Each row below is a small network's average activation on inputs in which a field has the value named, seen along a few directions.
Values that are neighbours, or in one group, have similar rows; names and order tell nothing.
In the rows, zero is written as 500.
Random noise pushes rows far along 19 fixed directions. That doesn't count. These rows show it; they differ only by the noise:
[478 422 492 786 534 453 329 475 440 509 579 647 679 339 418 455 396 621
 603 423 760 352 486 428 389 499 584 634 340 806 596 722 661]
[477 503 701 159 452 417 678 588 562 689 369 369 516 531 241 565 575 439
 435 645 330 622 316 402 602 560 588 328 565 487 361 369 550]
[500 423 659 437 541 513 454 310 454 532 362 668 580 429 593 392 709 474
 328 553 800 547 373 444 593 455 586 305 491 553 460 270 480]
[491 534 519 481 633 701 460 386 238 659 431 542 351 569 604 531 757 611
 534 382 562 476 569 425 382 609 354 377 540 305 420 139 213]
[519 485 336 668 450 746 471 430 540 543 530 837 407 539 708 407 631 418
 321 420 528 544 539 665 292 439 438 556 540 572 704 321 418]
[457 672 659 388 536 398 569 438 623 382 602 275 363 501 381 490 590 508
 455 563 671 449 662 412 508 572 587 641 438 325 188 519 598]
[525 412 555 193 486 363 388 512 375 511 393 543 517 586 550 399 380 400
 535 469 132 614 516 853 472 439 502 214 535 245 576 526 336]
[541 376 368 420 299 674 239 539 489 494 345 571 565 320 454 543 451 520
 354 488 384 491 438 587 466 250 381 282 615 889 487 449 825]
[195 522 632 605 600 731 371 388 221 691 317 441 608 411 389 662 418 370
 475 522 758 351 319 381 392 677 465 370 541 556 441 525 470]
[572 725 719 466 479 503 733 632 587 541 439 650 451 585 419 357 537 424
 573 497 466 489 388 455 398 555 502 765 521 434 809 557 403]
[421 675 520 409 490 661 319 891 659 561 278 602 359 522 473 564 288 392
 676 401 427 553 573 286 456 601 367 556 478 642 390 446 639]
[502 442 463 524 475 529 262 417 367 788 521 563 693 660 483 528 535 667
 480 548 519 626 605 381 482 747 352 467 386 435 829 552 460]
[545 330 575 694 429 584 716 608 397 677 395 200 543 579 627 568 797 526
 608 534 264 469 421 372 453 465 366 633 554 383 790 620 311]
[313 666 699 431 474 488 377 612 406 546 230 550 456 496 736 664 182 454
 560 359 514 456 713 522 388 272 267 487 303 601 207 647 669]
[454 296 614 352 643 218 422 746 685 369 196 565 555 510 705 406 481 344
 453 368 440 796 496 496 729 438 568 393 449 467 596 600 518]
[564 613 390 623 567 654 749 437 159 530 681 522 457 443 385 549 352 674
 688 490 386 173 262 512 307 448 439 479 738 605 529 345 336]
[621 542 408 517 546 345 599 514 362 258 607 485 461 730 764 317 467 636
 562 483 401 502 599 567 422 312 402 692 447 341 678 461 335]
[372 711 549 525 543 657 561 476 484 358 538 439 416 456 351 491 467 286
 500 291 565 510 298 583 462 476 532 579 550 438 496 433 281]
[661 762 692 427 646 341 903 457 826 427 613 876 385 473 638 450 477 544
 594 430 555 587 441 528 729 477 560 602 457 448 649 656 331]
[470 494 313 631 518 530 712 679 369 638 397 461 516 479 570 632 290 518
 592 550 282 391 491 460 572 500 419 450 797 650 612 361 516]
[521 475 682 294 491 356 429 566 441 591 236 482 457 495 484 397 600 527
 469 653 494 422 740 506 433 568 532 454 559 401 421 449 702]


Values of BIS:
bule: [458 543 674 563 349 670 592 555 656 765 643 383 422 500 289 569 654 317
 369 475 507 515 455 387 305 730 547 631 481 373 340 479 541]
duz: [539 566 525 436 472 505 475 472 329 573 271 494 559 585 570 365 623 426
 521 653 653 533 570 419 718 598 530 427 574 417 546 136 378]
vetap: [629 537 750 373 302 360 193 462 228 549 513 489 693 557 438 367 352 748
 469 299 517 477 507 458 270 265 295 457 340 505 472 400 638]
rame: [454 737 525 396 328 688 423 604 507 521 268 394 380 710 511 460 613 266
 631 523 490 609 580 466 566 527 415 613 385 298 444 226 268]
busal: [549 534 424 374 491 351 554 395 407 248 777 302 578 630 252 438 370 562
 524 740 454 404 396 544 435 479 614 620 387 422 465 694 540]
tuv: [415 602 290 462 523 555 540 389 777 458 781 388 401 572 384 611 444 397
 515 588 429 614 523 592 688 765 615 474 547 271 423 550 344]
ninu: [419 522 422 552 402 581 468 538 601 337 539 460 516 474 339 467 370 250
 421 505 476 482 358 640 417 439 626 553 547 545 510 495 534]
fotu: [453 196 576 644 341 371 388 590 225 606 425 315 711 465 574 400 405 417
 252 314 367 452 509 628 240 365 439 456 659 461 560 457 669]
dom: [635 260 512 543 455 258 567 625 272 398 433 242 699 477 572 362 469 614
 603 561 342 420 350 419 617 315 536 417 657 522 631 411 512]
tige: [465 472 449 415 498 207 413 507 111 504 134 705 711 655 704 374 251 519
 552 559 545 530 611 675 572 277 489 412 368 605 567 279 469]
zavav: [638 485 813 378 358 512 451 535 544 694 434 510 551 577 549 542 638 531
 349 434 465 628 504 349 407 448 319 478 351 404 494 532 590]
nub: [412 732 579 338 502 482 693 267 468 430 328 612 537 460 469 514 519 401
 596 587 659 562 361 681 859 345 617 457 364 602 463 534 291]
fupa: [324 303 719 540 535 383 544 414 555 628 401 348 584 353 399 634 635 288
 516 516 595 513 416 579 544 531 781 360 336 415 226 647 428]
fekud: [642 598 549 325 426 627 159 586 458 407 630 452 535 554 380 349 264 616
 712 721 570 323 386 195 439 674 430 407 552 457 412 426 661]
Each value of BIS is a pair of two hidden parts, and every pair occurs once (7 first parts, 2 second parts).
tige and rame share the first part; tige and tuv share the second. Which value has the first part of tuv and the second part of rame?
Answer: vetap
zavav and busal share the first part; zavav and ninu share the second. Which value has the first part of ninu and the second part of busal?
Answer: fupa
nub and fotu share the first part; nub and bule share the second. Which value has the first part of bule and the second part of fotu?
Answer: duz

Values of NUVIB:
fifom: [631 516 254 241 589 374 862 489 572 433 676 674 320 764 551 436 553 614
 529 781 238 632 461 587 581 449 643 476 426 526 410 259 342]
gipeb: [579 684 699 495 453 289 630 370 550 305 552 452 559 566 721 409 325 583
 609 842 672 233 641 462 538 439 513 685 435 339 544 811 635]
fef: [494 621 636 355 556 451 661 476 496 394 443 491 587 588 623 504 370 483
 469 676 602 543 292 343 711 393 481 438 500 538 537 470 493]
sepu: [229 425 492 523 491 330 470 539 554 502 459 368 589 511 259 472 402 348
 380 736 606 450 601 589 355 595 763 659 437 570 402 666 787]
venan: [650 438 356 502 535 432 384 521 400 323 509 547 426 388 566 434 511 830
 515 543 567 292 735 465 409 388 422 563 570 729 401 520 842]
folu: [510 682 643 510 356 548 451 493 352 497 575 539 639 340 156 409 222 380
 901 351 498 359 118 633 543 356 689 439 383 673 431 518 273]
vaka: [544 492 606 466 480 262 404 401 283 528 694 473 678 618 433 457 291 690
 623 657 597 378 553 426 353 503 556 520 249 461 323 580 593]
duf: [657 254 578 480 408  52 753 546 462 637 671 270 602 512 247 418 493 652
 440 787 257 239 681 660 262 599 729 599 631 380 457 730 838]
moz: [455 370 335 596 438 681 346 591 566 485 480 363 353 454 704 485 504 443
 630 757 593 270 660 313 466 558 567 369 593 546  26 228 662]
dup: [388 642 496 545 603 705 553 655 584 660 386 846 164 479 606 525 412 293
 334 360 470 414 789 610 181 715 424 570 716 416 377 362 616]
kegot: [497 512 813 674 469 395 554 536 253 745 337 587 672 548 771 469 306 550
 449 622 655 259 613 286 316 556 371 497 593 402 602 472 621]
fuzeg: [577 705 712 365 339 550 577 501 485 841 432 566 530 603 490 491 445 358
 617 575 433 551 542 482 634 681 455 384 493 240 503 296 278]
ker: [590 555 395 508 469 570 324 511 589 212 795 376 461 448 487 380 325 568
 603 593 618 404 376 330 536 453 516 501 520 546 274 478 606]
los: [440 556 161 335 624 716 338 432 553 333 485 742 354 668 825 395 337 404
 453 845 558 562 539 523 625 612 475 264 675 456 451 176 443]
katu: [705 269 309 618 433 138 175 571 469 458 713 672 727 720 718 222 274 679
 620 491 339 573 778 647 384 524 554 565 297 370 784 632 521]
Each value of NUVIB is a pair of two hidden parts, and every pair occurs once (5 first parts, 3 second parts).
fef and fifom share the first part; fef and los share the second. Which value has the first part of los and the second part of fifom?
Answer: ker
folu and moz share the first part; folu and fuzeg share the second. Which value has the first part of fuzeg and the second part of moz?
Answer: vaka

Values of PIBIB:
kofev: [430 377 389 304 582 680 305 534 473 463 422 672 289 676 482 416 651 513
 479 762 501 442 517 493  89 597 536 496 365 479 295 438 570]
duvo: [602 625 385 480 545 587 768 747 594 629 375 639 257 581 762 707 421 596
 638 466 193 537 664 419 596 439 242 510 599 551 469 416 455]
fanu: [514 698 628 285 301 689 516 450 574 577 299 501 473 565 726 667 465 509
 402 627 326 566 546 495 597 321 136 402 557 503 579 624 609]
vude: [490 364 457 682 494 525 598 347 769 456 563 406 533 455 602 470 880 418
 510 727 758 594 513 403 813 544 739 608 316 536 504 611 428]
novu: [501 732 545 598 288 570 462 408 561 624 582 616 659 459 541 476 275 454
 503 703 733 418 561 424 605 521 520 547 469 655 522 482 671]
fet: [517 335 599 421 504 341 323 563 388 573 306 519 691 459 497 344 528 482
 551 450 535 613 427 480 638 487 588 340 466 547 632 369 466]
letop: [623 505 654 582 390 455 549 565 316 716 449 661 615 420 438 342 499 468
 631 249 508 499 352 521 492 413 561 434 504 568 517 148 304]
bagif: [518 625 600 389 449 377 608 612 417 535 456 437 559 678 485 485 331 489
 289 488 430 536 533 388 415 549 349 570 657 373 617 350 615]
lamuv: [557 627 509 374 403 563 355 510 448 388 538 418 495 548 406 521 420 576
 688 322 311 554 431 585 487 295 366 472 352 500 493 562 365]
mumi: [365 526 588 543 640 576 407 606 426 364 539 349 365 414 454 623 323 393
 447 140 505 409 415 466 291 525 404 455 625 368 249 468 490]
The values of PIBIB form a ring.
Name the neighbours of mumi, in listed order.
Answer: kofev, bagif
Name the neighbours of vude, in listed order.
Answer: novu, letop
